These are the activations of a small neural network, seen along a few directions. Each row is one input.
In each table, some parts of the input vary, and every possible input appears once, in random order.
Descriptions start from the smaller parts, as in this example, which fits no table here: one of 4 places along a line, together with either a single point or one of 9 places along a line or (one of 2 separate values, together with one of 8 places around a ring).
Shared parts are said once, and a part with two or three values counts as separate values.

Other details of the inputs vary at random and push rows far along three fixed directions, the same in every table; ignore that.
To show where, the next rows are all for the same input, with only those details redrawn:
[ 0.30  0.43 -1.19  0.57 -1.15 -1.76 -1.01 -1.19  0.05 -1.16  1.88]
[ 0.44 -0.02  0.71 -0.98 -0.53 -0.41 -0.26  0.46 -0.82 -0.68 -1.95]
[ 1.37 -0.12  7.03  0.57 -0.31  2.81 -0.48  1.30 -0.53  1.87  0.57]
[ 1.23  0.34  5.12  2.07 -0.93  1.47 -1.20 -0.33  0.35  1.39  4.32]
[ 0.31  0.43 -1.19  0.57 -1.15 -1.75 -1.01 -1.19  0.05 -1.15  1.89]

Table:
R1: [-1.01  0.17  0.93 -0.94  0.76 -0.88  0.16 -0.65 -1.25  0.32 -2.06]
R2: [-1.33 -1.07 -2.42  1.27  0.18  0.15 -0.43 -0.43  0.79 -1.35  2.28]
R3: [ 1.45  0.88 -1.98  0.35  0.22 -1.10 -1.30 -1.30  0.42 -0.80  1.97]
R4: [-0.59  0.13 -0.54 -0.31  1.87  0.94  0.05  1.85  0.45 -0.52 -1.61]
R5: [-0.63 -0.51 -1.93  0.37  0.37 -1.08 -0.46 -3.19 -0.17 -0.15  1.87]
R6: [ 1.01  0.34 -2.25  1.03  0.58 -0.75 -0.67  0.63  1.18 -1.66  2.33]
R7: [ 1.02 -1.28  0.09 -1.10 -0.18  0.76 -0.31 -0.30 -0.85 -0.69 -1.90]
R8: [ 1.39 -0.23 -0.28  0.16 -0.47  0.11 -0.12  0.48 -1.02  0.57 -2.42]
R9: [-0.77 -0.47 -0.75  1.06  0.52  0.72  0.53  1.87  0.04  0.39 -2.23]
R10: [-1.73 -1.60 -0.20 -0.95  1.40  0.71  0.03 -0.10 -0.54  0.59 -1.68]
R11: [ 0.57 -1.74 -0.30 -0.52  0.10  1.14  0.48  1.61 -0.21 -1.49 -1.39]
R12: [ 0.13  0.60  0.19 -1.11  2.22 -0.17 -0.20 -0.69 -0.97  0.68 -1.98]
R13: [-1.50  0.09 -2.79  1.73  0.30 -1.45 -0.17 -1.23  0.58  1.37  1.67]
R14: [ 0.81 -0.13  4.79  2.68 -0.64  1.90 -0.58  1.68  0.74  0.61  4.92]
R15: [-1.85  0.28 -1.87  1.27 -0.27 -1.01 -0.29  0.36  0.60 -1.29  2.40]
R16: [-1.15  0.10 -0.28 -0.97  2.51  0.22 -0.23  0.59 -0.23  0.91 -1.68]
R17: [-2.41  0.27 -1.68  0.59  0.28 -1.85 -0.43 -1.10  0.38  0.11  2.25]
R18: [ 1.28  3.24 -2.00 -3.77 -4.38  3.33  8.61 -0.37  5.61  3.28  0.89]
R19: [-0.08 -0.03 -0.07  0.25  0.84 -0.38  0.30 -0.62 -1.38  1.58 -2.56]
R20: [ 0.44 -0.02  0.71 -0.98 -0.53 -0.41 -0.26  0.46 -0.82 -0.68 -1.95]
Question: The inputs of R10 and R7 match in every part but one. If R13 is changed in the same way as R10 into R7, which row does it become?
Answer: R8
Question: What is each input in this table made of?
Answer: one of 4 separate values, together with one of 5 places around a ring
Question: Change only the choice among 4 separate values in R15. List by row number the other rows that result.
Answer: R2, R4, R9
Question: Change only the choice among 4 separate values in R14. List by row number the other rows that result.
Answer: R6, R11, R18
